Each row below holds a small network's activations on one record, seen along a few directions.
Each row is followed by the record's values for the fields L, D, Z, G.
Not every record has every field; a missing one is left out.
Other fields move the rows too, some of them a lot.
Strong random noise was added to every row along 7 fixed directions; ignore it. To show where, here is one row again and again, with new noise each time:
[  17 -112   -8 -100  124  -42    3  -82  -11  -64  -37  -32   12  104
  -83  -63 -182  -59   75 -119]
[-127   -8  -64  -12  166 -247 -123  -17  -94  -48   70    8  -78   24
 -354 -196 -186   48  -51  173]
[  -5  -80 -120  148   96 -310  -44   97 -353  146  318   77   -9  -92
 -105 -189  403  276 -171  283]
[  56 -218  -55 -205  418  279  327  -66 -157  151  183  343  194   70
 -319  235 -181 -158  -18 -308]
[ 187 -221  275 -100 -180 -204 -214  -38  102 -202 -112 -284   74  296
  242 -201  -35   91  381 -167]
[  51  -75  -98   45   85 -296 -207   25   33 -137  -63  -88 -239   55
  -57 -236  -85 -113 -131  -13]
[ -91   31  -25  -58   23  -52   27 -153 -114  -65   -3  -88  124   29
  -76 -172 -109  142  150   41]
[  96 -231  192 -101  -21 -148  -42    5 -137   -2  184  -19  258  171
  -13 -160  179  221  291  -37]
[-179 -280 -112 -192  204 -375 -217  -41  164  -91 -164 -190 -187  100
 -195 -181 -258 -246   17   60]

[-104   71   31  -63  -21    1   -5 -194  -95  -78 -105  -21   72   91
    0   -7 -233  -46  147  -32] | {L: l4, D: d3}
[ 443  293  294  280 -259  182 -178   45  141 -243 -241  -62 -360  205
  428  269 -312  -91 -146 -302] | {L: l3, D: d3}
[-424   79 -109 -157   -4 -197 -110  -99  193  -55 -205 -145   96 -211
  -81 -219  -62  -19  -66  295] | {L: l2, D: d1, Z: z1, G: g3}
[  87 -390  364 -293   84   15 -147  179  456  -27 -206  -36   -4  225
   38  235 -270 -249   69 -240] | {L: l2, D: d3}
[ 159 -148  186 -172 -143  -85 -224  -83  289 -328 -239 -112   52  287
  131 -200 -242 -299  318 -412] | {L: l4, D: d3}
[ -60 -129  -53  -24  111   69  121  -29  -21  139  -52  -79 -163    3
   59  306 -125 -102  -35   67] | {L: l3, D: d3}
[  91 -140  446 -151   33  240  167  108 -108  162  283  260  474  107
 -189  266   55  292  245  -32] | {L: l2, D: d1, Z: z2, G: g1}
[ 182  110  106   51   33   30  -96   67  -37 -179  193  345   86  135
 -401 -216 -154 -100   41 -246] | {L: l4, D: d3}
[ 117   61  262    9 -205  101  -92   53  191 -154  -17  -43   11  156
  -76  -20 -188   -3  306  -99] | {L: l3, D: d3}
[ 277  480   -9  382 -248  212   60  -20 -244 -125  130  112   -5  -96
  164 -130  175  243  -87  -69] | {L: l3, D: d1, Z: z2, G: g1}
[ 111 -337   70  -91  117 -225 -274  163  488 -111 -477 -263 -511   98
  270  207 -376 -409 -347 -157] | {L: l2, D: d3}
[  85  271  323  220 -190    5  -16    2 -285   28   33  -73   45  -27
  281  172   22  554 -138  288] | {L: l2, D: d2}
[  96 -115  100   22    3 -203 -180   13  -49  -49  -48  -93 -150  201
   12   39 -137  -28   54   -4] | {L: l4, D: d1, Z: z1, G: g2}
[  48   58  -53  -25   19  175  184 -164 -189   71   -5  112  223  -74
  327  149  212   21  -84 -177] | {L: l1, D: d2}
[  33  -53  -21 -101  129  318  313   -3  -98  177  213  170  236  -46
  -25  168  161  106   28  -97] | {L: l3, D: d2}
[  53 -166 -171   40   45  215  268  -68 -108  274 -131  -45 -171  -71
  447  562  170 -260  -96 -108] | {L: l4, D: d1, Z: z2, G: g1}
[-116  128  320 -104 -142   27  -27  -42  -35  -27   44  143  420  -42
   35   23  107  203  106   96] | {L: l2, D: d2}
[ 155 -198   93   11  169  -61   37   57 -267  136  226  105   24  144
  -48  103   50  204  -58  -17] | {L: l1, D: d3}
[-336  581   -2  -18  -91  -73 -166 -253  -40 -344  -44   66  238  -73
 -420 -550 -378  208   91  189] | {L: l1, D: d2}
[-268   84  -14 -204   48  -70  -62  -65   68  -99  147  115  313   -7
 -453 -370  -13  -11  270   99] | {L: l3, D: d1, Z: z1, G: g2}
[-484   56   40 -280  -72  149  194 -431   60    3 -376 -571  166   29
  119  170 -580  278  462  317] | {L: l3, D: d2}
[ -13  -22  258  -78  -11  -93  -84   38 -146   26  255  192  353   77
 -187  -81  142  269  142   71] | {L: l1, D: d3}
[ 141   98   87  186 -113   -5   15  122 -155   48  123   20   90 -104
  117 -103  250  398 -151  110] | {L: l2, D: d1, Z: z2, G: g3}
[ 204 -318  307 -192  -25  121   49   -1   51   24   44 -111  207  326
   27  151 -111  123  473 -236] | {L: l1, D: d1, Z: z1, G: g2}
[-278  -26 -103 -246  -84   -8   56 -191  242 -123 -301 -263  273 -148
  113 -304  -57   39  181    3] | {L: l2, D: d1, Z: z1, G: g2}
[  38  -79  -20   23 -211 -272 -152  148   62  -90  111   80  273 -170
   86 -537  620   77   19  -14] | {L: l2, D: d1, Z: z2, G: g1}
[ 164   59  185  -61  -81   98   10 -108   29 -185 -181   63  177   61
  261   10 -125  -47  -25 -321] | {L: l2, D: d2}
[ 222 -384   98 -147  -15 -179  -93   11   24  -56   22 -105  147  195
  286 -147  256    1  168 -267] | {L: l1, D: d2}
[  11   55   78   97  181  -94 -142   72  -57   66  -30   13 -321  104
 -199  290 -385   30 -258  160] | {L: l1, D: d1, Z: z1, G: g3}
[  25  374  -66  263 -132  -88 -195  105   73 -200   49   70 -221 -124
 -270 -305  -51  -16 -125  130] | {L: l3, D: d1, Z: z2, G: g1}
[-117  601 -176  453  -53  376  351 -230 -548  280  -31 -255 -337 -190
  201  597 -308  582 -244  548] | {L: l3, D: d1, Z: z1, G: g2}
[ 247  214 -146  398 -240   51   93   -7 -374  106   74   13 -141 -135
  543   81  499  188 -221   17] | {L: l4, D: d1, Z: z2, G: g3}
[-249   54  -17 -151   80 -115 -101   66  243 -151  -23   68  131 -121
 -558 -397 -244    2   23  120] | {L: l2, D: d1, Z: z1, G: g2}
[-307  350 -468  161  -63  348  457 -354 -260  209 -210 -463 -111 -318
  334  149  -84  390  -13  344] | {L: l1, D: d1, Z: z1, G: g3}
[-195  246 -109  255  -28 -169  -87   36 -214  132   64  -70 -285 -163
 -107  111   12  199 -208  522] | {L: l3, D: d1, Z: z2, G: g1}
[ 425  151  638   82 -473  -18 -329   92  275 -461 -185 -241  131  318
  232 -341 -252  352  384 -264] | {L: l2, D: d1, Z: z1, G: g2}

Which values does each new row have?
[ -87  -49  -70   33   46 -123  -64  -80  -51   52 -187 -160 -294   55
  137  237 -231  -91 -122  122] | {L: l4, D: d3}
[-125   63  118  122  -30 -443 -402    6  -26  -75 -225 -180 -455  116
   24  186 -341  -89 -198  344] | {L: l4, D: d2}
[ 136  122  104   26 -131   40  -76   56   -3 -139  204  136  265   60
 -238 -338  126  156  247 -137] | {L: l1, D: d1, Z: z2, G: g1}
[  49 -234 -175 -156   80   65  109  -42  171  -48  -67   17   24   -3
  104  -95   79 -332   46 -311] | {L: l3, D: d3}
[  22  241   60   71  -73  213  197 -104 -210   12   -6  104  283 -161
  189  -20   98  302 -105  -26] | {L: l2, D: d1, Z: z2, G: g1}
[-418 -317 -344 -415  298 -253    4 -164  125   30  -60   16  221 -105
 -145 -323  148 -326    3    0] | {L: l1, D: d2}
[ -96    0   42   53   38 -157  -57   -9 -243  173   79 -104  -51   52
    5  181   31  287  -17  332] | {L: l1, D: d1, Z: z1, G: g2}
[-196 -304 -110 -356   43  -89   40 -103  295  -48 -252  -52  267 -162
  312 -143  256 -337   -6 -188] | {L: l2, D: d2}
[  42 -134 -207  334   85 -584 -350  355  -38  102  130 -111 -645 -141
  -38 -121  310   -1 -551  457] | {L: l3, D: d3}
[ -81   44 -431   42   11   33  122  -16   56   10   14  123  -38 -289
  162 -258  456 -345 -208 -109] | {L: l3, D: d3}
[ 221  -63  101   88  115 -226 -291  268  114 -140  172  178 -251  174
 -373 -253 -117  -86 -153  -91] | {L: l1, D: d3}
[  83 -290   41  -75  -14 -116  -22  -92  -26   49 -159 -404 -103  199
  384  133  -62  151  142   -5] | {L: l1, D: d2}
[-160 -111    1  -14   26  -17  139 -145 -320  276   -2 -161   24   34
  189  413   33  185  109  283] | {L: l4, D: d1, Z: z1, G: g2}
[-205 -123  301 -120  -28 -299 -272  130   63   10  166  -35   36  172
 -384  -57  -90  111  291  362] | {L: l3, D: d3}
[ 331  -76    2  322 -147 -330 -389  363  233 -111   20 -257 -638  119
   73 -133   97  -44 -195  106] | {L: l3, D: d2}
[  15 -152  107 -279 -208   59   65 -279   31 -188 -129  -59  497  121
  423 -247  208 -102  467 -394] | {L: l4, D: d3}
[ -22  -80  210  -98 -237  -32  -95   47  263  -34 -247 -156  131  -55
  403   77  182  -43   87  -30] | {L: l2, D: d1, Z: z2, G: g1}
[ 217   53  -25  201  -36  -25 -131  103   85  -72 -102  -80 -388   56
  115   97 -113 -157 -170  -73] | {L: l3, D: d1, Z: z2, G: g1}
